A small network was shown many inputs. Here are its activations along a few directions, one row for each input.
In each table, some parts of the input vary, and every possible input appears once, in random order.
Descriptions start from the smaller parts, as in this example, which fits no table here: one of 8 places around a ring, together with either a single point or one of 11 places along a line or (one of 3 separate values, together with one of 6 places along a line).
Shared parts are said once, and a part with two or three values counts as separate values.
In the rows, zero is written as 128.

Other details of the inputs shift rows strongly along two fixed directions, in all tables alike. That doesn't count.

A family of inputs:
R1: [107 113 128 115 155 148  88 125 101  80 152 150  91  96 160]
R2: [141 125 132  90  93 113 142  58 142 166 170 149  81  78  47]
R3: [ 92 133 141 163 145 113 169 158 134 123 103 119 192 178 172]
R4: [157 123 147 183 111 122 155  87 139 212 119  93 156 127  67]
R5: [131 143 135 168 177 127 109 155 143 112 108  71 182 163 162]
R6: [129 125 139 107 124 151 121 169 125  76 166 145  87 102 164]
R7: [124 120 111  95  89 123 114 104 100 178 133 175  74  83  52]
R8: [107 128 141 110 132 129 116 147 134  72 173 140  96  94 161]
R9: [144 130 122  97 128 128 135 100 143  58 138 154  84 125 159]
R10: [126 124 121  92 103 128 124 156 123  70 147 155  98 110 169]
R11: [111 127 138  87  83  93 132 107 135 177 177 157  91  72  50]
R12: [119 126 148 167 124 104 117 102 116 235  96 122 163 125  72]
R13: [127 115 122 112 147 166  93 143  92  89 150 153  80 106 167]
R14: [138 135 113  89 145 163 100 158 128  71 160 117  90 116 144]
R15: [ 85 121 109  92 150 156 125 121 100  77 140 180 115 115 157]
R16: [111 120 109  91 142 148 167  97 144  62 149 155 101 124 157]
R17: [124 145 140 148 178 104 110 144 152 114 101  82 186 171 163]
R18: [128 138 147 167 134  91 139 164 141 123  91 120 171 173 176]
R19: [137 133  97  75  88 113 119 116 132 161 150 139  85  99  26]
R20: [144 142 118 154 140 128 117 161 136 119  82  80 179 183 167]
R21: [174 124 127 169  77 122 163  94 134 222  92 105 159 143  72]
R22: [179 122 144 182 101 142 161 108 132 222 109  95 149 134  69]
R23: [104 134 114 149 165 129 143 151 147 115  97  95 197 191 153]
R24: [133 126 129 170 141 132 113 147  99 136  71 118 164 165 187]
Each input here is: one of 4 separate values, together with either a single point or one of 5 places around a ring.
Question: Changing only the choice among 4 separate values turns R21 into R20. The same change can be made to R16. Which row results?
Answer: R23
Question: Which other rows does R21 become when the place on the ring of 5 takes its other values? List them by row number.
Answer: R2, R4, R9, R22
Question: Which other rows does R22 become when the choice among 4 separate values takes its other values? List them by row number.
Answer: R6, R13, R14

A family of inputs:
R25: [136 132 133 156 121 118 103 144 108 184 106 115 142 133 108]
R26: [119 127 143 179 185 143 101 158 110 100  81 112 171 176 219]
R27: [148 125 133 142 106 125 144  99 133 174 130 128 118 110  83]
R28: [106 113 122  89 128 160  97 147  88  72 161 179  70  83 163]
R29: [ 90 124 120  66 144 131 115 128 128  40 170 174  81 101 162]
R30: [114 129 120 109 144 123 131 139 137  75 130 131 123 143 161]
R31: [102 140 148 170 171 112 137 147 134 110  89 121 193 178 196]
R32: [112 121 128 126 157 153 101 137  97  96 120 150 119 123 174]
R33: [114 130 122  95 102 109 135 120 134 165 154 146 108 101  54]
R34: [119 147 141 160 174 111 127 162 153 102 102  90 193 182 182]
R35: [124 122 124 128 105 125 103 124  99 183 131 146 111 101  91]
R36: [103 120 119  92 100 113 136 105 125 164 159 158 105  94  61]
R37: [149 127 125 107  94 128 142 106 133 167 149 137  94 103  66]
R38: [142 120 118  91  96 137 132  93 135 131 171 137  76  79  68]
R39: [133 139 132 176 123 104 152 136 141 197  87  99 184 172  99]
R40: [142 130 131 122 153 138 122 128 145  57 141 111 118 134 176]
R41: [127 127 119  90 130 137 122 129 138  61 148 132 104 118 152]
R42: [131 133 125 106 135 136 123 135 141  67 135 127 117 129 160]
R43: [149 126 122 110  95 133 137  97 135 155 159 130  90  89  61]
R44: [122 116 111  91 110 149 101 118  99 155 154 158  73  75  72]
R45: [154 132 117 104  96 132 138 110 140 164 157 124 101 102  62]
R46: [126 129 137 156 153 145  99 176 111 102 114 108 145 144 184]
R47: [139 131 141 182 124 112 149 125 134 183  84 111 183 167 126]
R48: [126 117 133 111 138 142 130 104 123  68 144 152  95 110 167]
R49: [130 124 119  68 132 150 120 121 138  38 172 140  73 101 162]
R50: [126 122 121  81 128 134 123 129 134  57 149 146  88 115 150]
R51: [140 138 138 160 167 124 129 155 151  77  93  86 183 185 205]
R52: [108 141 143 155 175 114 126 158 150  83 101  91 190 179 199]
R53: [137 142 138 172 170 127  90 173 120 111  91  88 175 171 198]
R54: [ 93 127 126  90 156 125 120 140 136  47 147 146 115 123 181]
R55: [128 130 122 119 169 153  89 158 116  71 130 118 118 133 175]
R56: [145 127 142 168 120 125 148 100 125 176 109 127 145 132 110]
R57: [121 144 140 166 135 104 141 141 147 180 101  93 192 161 107]
R58: [148 124 129 124  97 123 146 107 134 179 135 122 117 119  73]
R59: [114 128 108  64 102 119 127 117 137 133 182 143  90  84  56]
R60: [137 126 130 149 109 116 148 119 134 176 106 116 154 138  99]
R61: [143 122 127 128  97 125 150 103 132 183 133 126 121 113  78]
R62: [135 129 141 181 123 114 154 121 127 183  81 112 188 164 127]
R63: [132 119 125 129  96 119 144 105 126 175 125 138 128 119  82]
R64: [140 128 137 123 153 135 123 127 140  57 133 128 105 133 182]
R65: [148 134 120 120 107 124 136 123 142 153 134 117 129 124  82]
R66: [115 124 102  73  85 126 140 105 125 149 168 167  74  78  50]
R67: [120 135 142 169 130  95 147 137 142 199  96  96 192 166  97]
R68: [115 131 110  86 150 134 120 144 142  37 152 130 108 132 172]
R69: [118 127 115 121 101 117 145 110 127 173 135 148 119 118  74]
R70: [134 123 121 125 117 139 106 129 105 184 129 131 110 108  71]
R71: [106 120 120  80 136 147  85 134  92  57 155 178  71  86 176]
R72: [149 120 128 118  99 125 139  96 132 163 147 131  96 100  68]
R73: [120 126 148 192 164 138 108 174 106 122  86 113 174 170 211]
R74: [114 135 133 167 162 116 142 149 140 104  86 104 183 181 195]
R75: [126 128 127 111 136 133 129 132 135  72 128 141 115 128 167]
R76: [146 128 137 159 111 122 151 108 132 190 112 121 147 139 102]
R77: [136 130 127 154 131 139 108 137 111 186 109 104 147 131  93]
R78: [146 125 112  78  95 137 134 105 138 135 175 135  79  87  68]
R79: [133 129 132 162 115 118 108 137 105 206 101 117 149 126 100]
R80: [123 121 123  75 126 151 129 110 120  57 165 172  67  94 158]
R81: [119 124  99  70  86 128 136 106 130 143 174 147  81  82  45]
R82: [115 137 118 109 150 132 124 145 142  58 134 125 126 142 174]
R83: [135 130 122 129 104 126  99 133 109 186 131 120 120 103  77]
R84: [132 122 130 139 111 137 109 153 102 171 130 132 115 113  99]
R85: [132 126 126  98 134 142 130 122 134  72 147 145  92 113 165]
R86: [117 121 130 131 141 147 100 163 103 101 129 139 113 116 171]
R87: [149 124 148 198 125 114 152 105 134 198  90 100 177 158 116]
R88: [134 130 150 178 161 129 145 130 132 110  85 108 180 178 209]
R89: [125 125 118  66 131 140 116 131 133  32 160 159  68 104 158]
R90: [157 131 125 131 106 128 138 106 142 166 145 115 114 110  68]
R91: [135 129 134 154 111 120 149 115 124 177 103 133 155 138 106]
R92: [104 140 146 162 178 112 131 159 145  89  93 109 187 179 208]
R93: [145 120 133 141 106 124 145  97 132 172 130 124 121 111  85]
R94: [154 139 142 177 126 121 148 128 146 181  97  84 178 163 119]
R95: [123 136 133 184 123 108 159 125 127 203  83 117 191 166 109]
R96: [123 130 131 182 122 104 156 124 133 202  87 107 189 170 108]
R97: [129 126 124 121 145 150  94 171 110  86 143 125 111 120 163]
R98: [127 118 126  87 138 147 119 107 128  40 165 165  63  97 170]
R99: [120 136 109  87 139 133 123 140 141  61 155 134 104 124 146]
R100: [107 129 135 147 119 105 148 118 124 189 114 132 167 136  92]
R101: [115 124 116 125  99 117 151 106 118 181 129 148 131 117  74]
R102: [131 124 140 144 155 133 135 127 135  83 113 122 143 157 202]
Question: Describe the family of inputs behind these rows.
Answer: one of 6 places along a line, together with either one of 3 separate values or (one of 2 separate values, together with one of 5 places along a line)
Question: Changing only the place on the line of 6 turns R50 into R63. The same change can be made to R64. Which row results?
Answer: R98
Question: Changing only the place on the line of 6 turns R39 into R82. The same change can be made to R84. Which row results?
Answer: R46
Question: Which other rows agree with R60 in the place on the line of 6? List them by row number.
Answer: R27, R44, R54, R61, R66, R74, R75, R79, R85, R86, R92, R93
Question: Which other rows does R53 become when the place on the line of 6 takes its other values? List them by row number.
Answer: R25, R35, R71, R79, R83
Question: Which other rows does R26 become when the choice among 3 separate values takes its other values? List them by row number.
Answer: R35, R73
Question: A walk changes only the place on the line of 5. It starts at R36 and steps to R96. List the rest of the walk in order.
Answer: R63, R102, R87

A family of inputs:
R103: [133 129 139 146 166 129 140 111 148  51 106 115 144 159 217]
R104: [155 136 144 178 164 129 105 147 131 105  76  83 166 179 202]
R105: [ 94 112 101  58 134 162  88 129  87  80 172 185  54  68 115]
R106: [134 138 143 191 163 113 103 166 117 144  66  97 188 185 192]
R107: [136 117 122 102 133 144 144 113 136  52 134 142 100 131 181]
R108: [147 136 117 110 128 142 138 137 143  82 133 118 122 139 153]
R109: [132 123 123 130 153 157 108 125 115 105 127 121 114 128 149]
R110: [148 126 126 123  89 121 158  71 137 182 147 140 106  96  50]
R111: [128 120 128  95 144 162  94 142 113  25 164 145  81  98 204]
R112: [140 126 148 185 119 128 122 144 116 197 105 105 165 137 123]
R113: [152 140 133 177 110 117 158 143 146 204  92  92 184 167  97]
R114: [140 141 137 181 116 100 153 137 155 217 103  81 193 162  70]
R115: [117 118 131  95 114 141 103 140 103 106 169 158  73  75 130]
R116: [108 128 101  74  92 114 128 123 130 150 171 148  94  92  47]
R117: [113 127 123 119  86 100 144  91 128 244 135 134 144 102   5]
R118: [133 128 126  90 119 125 136  90 147 122 166 130 102  98  85]
R119: [146 129 111 124  80 109 153 102 149 218 141 100 134 111   7]
R120: [108 116 120 107 106 139 103 136  92 146 146 157 104  83 105]
R121: [127 120 131 107 139 142 140 129 134  48 140 154 100 130 189]
R122: [118 129 139 168 158 121 145 148 128  94  81 124 178 189 219]
R123: [125 128 131 191 137 124 124 139 103 235  84 108 183 154  93]
R124: [131 124 114 117  84 120 107 123  99 218 127 147 110  91  35]
R125: [126 140 139 163 129 101 144 149 150 169 114  93 176 159 103]
R126: [121 119 120 101 108 144 113 119 102 177 164 157  74  75  51]
R127: [160 128 140 188 111 120 172 110 139 200  87 102 181 167 107]
R128: [112 134 143 170 171 113 137 132 136  90  88 123 176 178 217]
R129: [171 137 142 192 117 118 123 128 126 219  83  85 174 157  93]
R130: [107 134 143 171 169 115 136 132 132  95  80 124 184 175 207]
R131: [125 120 116  58 119 131 128  85 146  87 181 144  70  82  94]
R132: [121 129 134 104 103 107 143  99 141 184 160 136 111  94  45]
R133: [114 127 142 172 157 130 106 166 106 118  97 115 170 154 206]
R134: [104 118 120  99 138 139 131 134 116  54 128 166 112 132 186]
R135: [151 123 119 143  91 142 130  97 108 249 137 123 117  98   7]
R136: [132 132 156 190 150 115 158 148 138 126  79 110 186 188 194]
R137: [129 135 119  98 147 131 125 137 152  47 154 115 116 130 159]
R138: [114 122 125  71 110 127 136  95 130  87 180 179  55  73 106]
R139: [ 98 129 126  89 155 120 118 122 137  66 150 143 117 125 165]
R140: [139 115 122 112  97 147 112 115 110 142 155 133  90  84 101]
R141: [139 132 148 177 128 111 156 106 146 171 102 114 164 150 122]
R142: [110 129  99  66  99 138 126 137 119 104 154 161  90 101 102]
R143: [ 97 139 124 130 168 119 118 166 139  60 110 112 168 168 193]
R144: [131 140 121 157 111 113 148 146 131 190  95 108 177 166 107]
R145: [119 123 128 118 162 158 100 143 113  79 142 141  98 118 168]
R146: [146 126 103  84  97 140 142 118 139 116 151 130  92 108  94]
R147: [121 132 139 113 147 120 131 115 153  99 146 124 128 127 139]
R148: [140 138 154 181 169 118 104 168 125 113  82 100 166 173 201]
R149: [134 121 118  63 120 146  87 131 115  64 176 166  39  73 130]
R150: [117 132 118  67 137 143 122 157 135  16 164 155  73 114 184]
Question: Describe the family of inputs behind these rows.
Answer: one of 6 places along a line, together with either one of 3 separate values or one of 5 places around a ring
Question: Changing only the place on the line of 6 turns R149 into R106. The same change can be made to R141. Which row results?
Answer: R128
Question: Changing only the place on the line of 6 turns R138 into R103. The same change can be made to R136. Which row results?
Answer: R107
Question: Which other rows does R133 become when the choice among 3 separate values takes its other values? List them by row number.
Answer: R106, R123
Question: Which other rows agree with R111 in the place on the line of 6? List them by row number.
Answer: R108, R110, R118, R127, R129, R135, R137

A family of inputs:
R151: [118 125 114 128 125 128 127 147 123 169 131 109 154 134  99]
R152: [109 127 133 147 132 111 120 140 121 170 129 134 144 129 100]
R153: [145 134 126 147 136 151 115 130 115 140 128 113 123 118 128]
R154: [132 144 131 149 143  96 137 123 158 161  96  87 182 169 102]
R155: [169 136 139 163 136 115 135 106 152 160  96  85 164 159 115]
R156: [111 139 143 166 149 115 122 157 124 169  96 121 180 160 145]
R157: [109 124 116  80 101 121 115 136 109 139 149 168  98  89  87]
R158: [144 123 131  96 121 131 132  81 155  87 167 136  85  90 120]
R159: [109 132 137  96 117 107 160 119 152 105 160 135 118 121 122]
R160: [146 127 150 137 130 123 159 112 150  93 139 120 127 135 162]
R161: [149 116 114 116 107 153 120 119 114 165 150 120 103 101  88]
R162: [100 128 111  82 130 126  95 152 113  51 146 159 103 119 177]
R163: [133 114 128 151 115 134 163  75 116 178 106 149 137 129 101]
R164: [129 123 136 103 140 154 101 132 111  81 151 158  77 103 170]
R165: [140 131 153 179 182 142 108 156 121  85  94  98 161 168 221]
R166: [114 138 133 118 134 102 142 104 164 124 141 113 144 129 116]
R167: [104 127 127 141 118 106 121 144 116 172 109 134 141 125 108]
R168: [132 113 122 106  93 134 115 114 103 156 144 155  67  74  89]
R169: [ 81 121 117 100 160 133 143 110 123  54 126 169 128 141 187]
R170: [150 126 128 151  92 126 118 120 106 183 113 126 129 124 103]
R171: [ 99 140 116 107 170 143 102 159 120  45 143 131 122 128 185]
R172: [122 140 134 156 137 115 167 157 159 109 101 105 184 179 170]
R173: [145 120 140 163 119 129 121 119 114 188 126 127 123 117  97]
R174: [100 126 121  89 151 134 102 147 116  67 157 149 100 106 144]
R175: [111 127 123 125 124 132 117 143 123 149 127 121 140 129  92]
R176: [150 125 140 179 124 145 123 131 122 187  99  93 159 145 107]
R177: [127 134  94  68  98 121 142 123 144 119 155 145  90 116  75]
R178: [160 137 131 159 158 135 138 143 149  70  89  95 153 191 207]
R179: [158 122 119 121  82 138 165 110 143 141 148 138 104 107  85]
R180: [142 122 133 117 115 139 113 130 106 123 127 147 101 105 138]
Question: Describe the family of inputs behind these rows.
Answer: one of 2 separate values, together with either a single point or one of 5 places around a ring or one of 9 places along a line
Question: Changing only the choice among 2 separate values turns R171 into R153. The same change can be made to R152. Which row results?
Answer: R173
Question: Which other rows does R178 become when the choice among 2 separate values takes its other values? List them by row number.
Answer: R177
